A small network was shown many inputs. Here are its activations along a few directions, one row for each input.
In each table, some parts of the input vary, and every possible input appears once, in random order.
Descriptions start from the smaller parts, as in this example, which fits no table here: one of 4 places along a line, together with either a single point or one of 9 places along a line or (one of 3 separate values, together with one of 8 places around a ring).
Shared parts are said once, and a part with two or three values counts as separate values.
In the rows, 128 means zero.

Other details of the inputs vary at random and push rows far along two fixed directions, the same in every table; ignore that.

A family of inputs:
x1: [169 102 151 168 132 117 124 168 110 184 184]
x2: [121 126 138 164 138 114 136 151 144 155 143]
x3: [127 147 135 141 139 127 172 168 135 133 132]
x4: [ 77  96 113 138 124 120 118 102 161 127 119]
x5: [190 143 132 103 142 137 105 156 113 148 165]
x6: [121 135 117  95 127 145  92 106 131  85 116]
x7: [165 206 147 111 166 142 175 203 116 118 122]
x8: [ 62 108 123 180  91 126 145  98 123 119  86]
x9: [ 87  93  79 162  89 134  86  84 110 168 147]
x10: [177 164 149  66 151 132 105 125 124  83 119]
x11: [ 81 129 103 103 111 132 135  78 137  78  75]
x12: [173 151 159  71 159 119 116 130 145  81 109]
x13: [115  72 110 161  79 128  75  70  95 152 138]
x14: [ 92  77 128 138 118 125 108 104 156 111 118]
x15: [ 91 174 138 107 152 139 167 152 151  68  76]
x16: [ 66 164  95 144 110 167 131 107  97  92  86]
x17: [139  80 149 176 121 111 124 150 136 170 166]
x18: [154  98 124 162 116 135 103 132 101 177 175]
x19: [185 161 197  96 175 112 141 172 149 101 118]
x20: [128 135 148 121 137 113 170 139 140 125 117]
x21: [156  87 133 170 103 125  97 109  92 179 162]
x22: [104 137  99  93 129 136 146 116 148  96 106]
x23: [125 138 131 168 133 125 126 154 120 161 142]
x24: [153 187 118  67 161 139 117 140 142 100 126]
x25: [213 173 135 109 148 130 164 173  97 174 164]
x26: [179 146 113 103 121 128 144 136  99 166 156]
x27: [123 183 177 135 145 142 111 142 108  66  70]
x28: [ 56 125 106 116 121 139 148 103 150  79  82]
x29: [150  84 123 122 119 103 163 124 146 173 157]
x30: [180 133 111  84 122 121 148 125 121 157 162]
x31: [181 208 117  68 158 152 154 176 114 115 131]
x32: [167 121 136 158 120 112 163 161  99 193 165]
x33: [ 65 116 147 146 129 133 110 112 149  71  79]
x34: [114 112 106 113 134 117 116 108 152 134 140]
x35: [109 151  90  88 119 150 135 112 129  98 116]
x36: [100  82 112 124 116 125  97  92 145 109 123]
x37: [136  81  95 185 105 121 109 118 104 223 196]
x38: [130  93 135 152 140  99 139 147 154 179 165]
x39: [ 75  91 153 186  99 122 103  93 126 106  91]
x40: [ 86 109 149 125 122 127 103  84 150  68  75]
Description of these inputs: one of 5 places along a line, together with one of 8 places around a ring.
Changing only the place on the line of 5 turns x25 into x21. The same change can be made to x32. Which row results?
Answer: x27
Changing only the place on the line of 5 turns x26 into x5. The same change can be made to x11. Which row results?
Answer: x36
A walk changes only the place on the ring of 8. It starts at x37 and steps to x23. List the rest of the walk in order.
Answer: x2, x38, x4, x34, x24, x9
Change only the place on the line of 5 in x35. List by row number the other rows that result.
Answer: x6, x10, x24, x30
Change only the place on the ring of 8 in x7. List by row number the other rows that result.
Answer: x3, x15, x16, x22, x28, x31, x35

A family of inputs:
x41: [129  72 102 190  81 137 148 109  78 188 163]
x42: [114 100 110 185  85 138 132  92  77 167 120]
x43: [102  21 102 150 105 120  94  85 159 161 173]
x44: [148 157 144 150 165  93 123 159 144 171 154]
x45: [183 126 175 100 138 100 121 156 149 123 140]
x46: [ 18 158 116 152 133 159 117 136 149  48  61]
x47: [208 158 123  91 116 120 135 152 103 161 155]
x48: [ 56 130 163 160 125 156 126 111 130  35  37]
x49: [172 154 108 146 139 117 143 171 119 217 187]
x50: [ 82 136 108 174 118 113 107 108 122 171 127]
x51: [166 148 103 144 137 128 155 180 121 206 202]
x52: [ 98 127  88 125  76 146 117  95  97  99 108]
x53: [ 59 147 107 106  89 165 116 104 111  33  60]
x54: [109  65 135 143  92 114 110 116 142 116 131]
x55: [113 218 174 113 193 127 127 179 171  63  80]
x56: [110  64 147 205  95 104 117  78 104 177 136]
x57: [212  95 150  92 170 100 116 149 167 177 196]
x58: [176 154 203 127 169 122 149 168 135 108 111]
x59: [108 208 164 110 191 140 137 196 170  55  84]
x60: [ 96  99  91 125 110 128  80  51 124 144 123]
x61: [200 110 134  97 161  96 106 119 148 184 188]
x62: [ 87 158 129 114  94 129  94  74 109  80  64]
x63: [177 129 146  88 133 126 142 178 134 105 145]
x64: [168 119 123  76 166 139 128 158 152 117 164]
x65: [188 146 155 119 151 145 176 191  98 138 153]
x66: [ 58  73  94 117  87  73 235  57 178 149  84]
x67: [ 93 131 143 169 106 132 120  82  88 124  82]
x68: [ 68 114  94 166 111 143 133 142 124 148 149]
x69: [169 159 112  54 169 156 136 158 134 101 150]
x70: [ 81  92 141 171 110 149 139 124 111  93  97]
x71: [159 211 176  71 154 119 115 135 135  51  72]
x72: [187 187 106  58 164 147 121 133 125 123 132]
x73: [129  60  59 135  91 139 110  81 115 190 193]
What is each input in this table made of?
Answer: either a single point or (one of 4 places along a line, together with one of 8 places around a ring)
A walk changes only the place on the line of 4. It starts at x50 and steps to x67. List the rest of the walk in order.
Answer: x62, x60
Change only the place on the ring of 8 in x60. List by row number the other rows that result.
Answer: x43, x57, x61, x64, x69, x72, x73
Change only the place on the ring of 8 in x42. List by row number the other rows that result.
Answer: x41, x48, x56, x58, x65, x67, x70

A family of inputs:
x74: [122 139  89 135 109 154 137 133  98 150 144]
x75: [ 87  40 137 163 100 113 107  91 146 128 125]
x76: [238 181 177 103 169 137 128 203 101 141 166]
x77: [104  97 129 127 127 112 161 142 163 123 127]
x78: [117  83 145 120 120 124 101 100 143  97 119]
x79: [127 152 108  62 145 141 151 135 155  84 109]
x80: [133  75 122 111 109 123 102  96 140 122 143]
x81: [ 88 178 105  93 117 148 149  88 119  78  60]
x82: [ 71  95 119 173  86 109 159  95 125 147 104]
x83: [152 139 109 100 111 127 130  97 110 131 118]
x84: [178 164 142  93 167 127  93 151 135 130 156]
x85: [134  89 121 188 108 121 161 159 106 205 188]
x86: [205 150 173 103 144 112 135 140 118 137 133]
x87: [213 134 165 155 154 121 161 207 113 190 189]
x88: [ 54  90 103 186 109 115 118 112 150 157 136]
x89: [ 39 105  77 186  80 153 133  93  97 132 113]
x90: [167 128 129 136 117 143 103 137  87 150 161]
x91: [124  50 107 165  66 108 102  57 100 183 153]
x92: [136 150 172 127 136 118 135 121 120 100  82]
x93: [ 88 175 120  74 154 146 161 136 161  39  69]
x94: [ 49 171  88 129  96 181  87  80  88  43  50]
x95: [127 111 103  84 121 135 117 102 142  98 125]
x96: [100 181 162 144 138 158 110 142 101  57  61]
x97: [143 121 144 137 144 120  82 130 136 142 150]
x98: [101 190 104  91 151 153  88 110 136  65  89]
x99: [143 127 151 152 162 111 124 163 154 158 155]
x100: [173 136 169 135 142 102 168 152 129 153 133]
x101: [ 77  58 133 163 105 116 128 104 158 118 115]
x102: [138 105  97 143 136 108 140 150 146 207 196]
x103: [148 188 110  81 169 139 132 159 147 128 141]
x104: [176 206 184  93 202 125 114 193 151  92 111]
x105: [147  85 101 147 100  98 177 119 120 213 175]
Changing only one part turns x77 into x75. The same change can be made to x82. Which row results?
Answer: x92
What is each input in this table made of?
Answer: one of 4 separate values, together with one of 8 places around a ring
Change only the place on the ring of 8 in x99. List by row number the other rows that result.
Answer: x84, x88, x97, x98, x102, x103, x104
Change only the choice among 4 separate values in x80. List by row number the other rows that result.
Answer: x84, x90, x91
Change only the choice among 4 separate values in x87. List by row number the other rows that result.
Answer: x99, x100, x101

A family of inputs:
x106: [169 136 132 109 141 136 127 131 117 135 129]
x107: [149 136 120 102 139 134 130 151 132 127 144]
x108: [173  76 136 175 138 103 141 165 116 218 215]
x109: [ 98 106 108 146  94 128 105  78 114 128 117]
x110: [ 99 110 110 143  94 127 112  83 116 126 122]
x111: [ 93 110 101 146 106 130  96  87 124 131 126]
x112: [147 148 123 112 137 125 120 132 131 133 147]
x113: [ 95  99 102 147 114 143  97  91 121 133 118]
x114: [217 109 174 150 139 106 146 191 125 193 191]
x115: [138 231 153  80 191 151 175 181 149  67  86]
x116: [ 90  93 103 135  91 135 126  99 120 118 118]
x117: [ 97  89 142 189 105 130 105 127 130 142 135]
x118: [ 89 103 107 137  92 133 115  91 113 117 114]
x119: [ 79 102  96 140 101 134 104  97 123 120 123]
x120: [219 138 178  66 180  98 158 172 164 131 155]
x121: [163 143 134 107 138 135 129 130 119 132 129]
x122: [148 234 153  83 184 138 153 185 155  60  74]
x123: [130  76 125 169 114  97 126 139 125 213 180]
x124: [201 122 142 126 148 110 192 177 131 204 191]
x125: [154 145 127 108 148 138 119 138 129 134 137]
x126: [ 88 108 102 144 103 133 103  91 124 128 129]
x127: [162 146 133 107 131 126 134 132 120 132 141]
x128: [ 89  91 131 185 107 126 129 107 104 137 125]
x129: [ 89 142 147  93 154 128 114 108 171  47  72]
x130: [146 135 120 100 138 135 137 155 137 126 146]
x131: [ 91 179 134 127 129 136 142 125 137  64  54]
x132: [ 88  95 101 139  93 135 119  93 115 115 111]
x133: [ 82 180 151 121 135 135 132 127 120  71  55]
What is each input in this table made of?
Answer: one of 2 separate values, together with either a single point or one of 5 places along a line or one of 8 places along a line
Change only the place on the line of 5 in x133. List by row number the other rows that result.
Answer: x114, x124, x128, x131
A walk changes only the place on the line of 5. It starts at x117 and steps to x108. List the rest of the walk in order.
Answer: x123, x122, x115
